Here are a small network's activations along a few directions, averaged over the inputs that share one value of a field.
Related values have similar rows: they may be neighbours, one step apart, or belong to one group.
(in the rows, 128 means zero)

Other fields vary at random and push rows far along one fixed direction, the same in every table; ignore that.

Values of N:
n1: [119 119 152 150 108 142 117 124 142 131 129 133 113 159 135 142 128 120
 107 123]
n2: [129 126 107 133 158 145 115 125 107 103 147  93 148 138 153  85 128 122
 126 114]
n4: [118 132 152 110 103 103 105 115 111 130 100 199 128 142 126 183 148 108
  88 111]
n18: [120 145 134 124 113 113 127 119 164 145 113 156 112 112  99 199 136 143
 140 132]
n10: [138  92 130 150 116 137 178 132 109 138 154  71 119 115 154  56  87 139
 127 148]
n21: [146 108 113 147 168 135 161 153 102 123 148  53 138  80 148  30  94 143
 163 139]
n13: [124 145 114  98 138 100 125 117 116 124 122 151 128 110 124 130 125 134
 111 111]
n15: [106 165 162 110 110 114  93 103 134 123  95 209 127 171 113 215 162 123
  72 106]
n9: [103 176 106  90 130  96 111  99 141 130 103 194 137 131  96 198 155 136
 106 120]
n16: [121 141 163 142 120 123  92 134 160 135 115 165 121 135 116 216 145 132
 125 101]
n8: [157 103 119 149 131 163 142 144 134 131 163  56 127 127 142  88 110 133
 177 150]
n5: [128 136 136 144 161 142 111 151 140 117 128 107 140 123 132 101 133 119
 145 115]
n24: [134 134 101 134 159 130 156 144 137 127 138  91 143 101 125  87 120 132
 160 147]
n11: [142 143  97 107 140 137 114 121 117 119 147 102 147 144 127 100 139 124
 138 132]
n7: [121 148 114 114 112 114 142  96 128 124 115 161 125 142 111 157 140 122
 102 150]
n14: [114 132 140 120 146 122 108 156 133 128 102 167 130 103 125 148 148 123
 137 106]
n22: [148 101 117 133 126 137 167 120  81 113 145  86 128 113 149  54  94 134
 117 149]
n6: [126  96 140 147 120 139 127 155 131 136 131 108 114 103 143 117 118 126
 148 115]
n25: [156  90 117 153 116 171 164 131 126 129 173  44 131 150 153  38 103 126
 152 164]
n3: [132 160 122 116 143 133 102 143 148 131 120 141 141 132 110 151 143 129
 153 129]
n12: [103 115 162 125  95 113 112 125 140 145  97 192 104 144 119 181 139 117
 103 111]
n17: [125  97 103 125 149 127 132 140  90 112 146  85 142 115 153  53 124 113
 138 110]
n19: [137  98 111 155 114 142 172 118 126 130 153  75 118 129 133  80 105 134
 138 166]
n23: [134 157 135 104 110 126 111 105 131 125 118 178 132 173 111 174 150 122
 102 139]
n20: [118 140 154 120 112  94 115 128 151 151  99 187 107 105 101 216 127 147
 124 110]
N is arranged as a network in which each value has 4 neighbours.
Question: Which values are neighbours of n9? Give them in the order they are listed.
Answer: n13, n24, n11, n7
Question: Which values are neighbours of n1? Give them in the order they are listed.
Answer: n15, n16, n25, n12
Question: Which values are neighbours of n20? Give them in the order they are listed.
Answer: n18, n10, n21, n6
A value of N combines one of 5 hidden first parts with one of 5 second parts; all combinations occur once.
Question: n21 and n14 share the first part; n21 and n22 share the second. Which value has the first part of n22 and the second part of n14?
Answer: n4
Question: n19 and n1 share the first part; n19 and n7 share the second. Which value has the first part of n7 and the second part of n1?
Answer: n15
Question: n18 and n8 share the first part; n18 and n9 share the second. Which value has the first part of n9 and the second part of n8?
Answer: n11
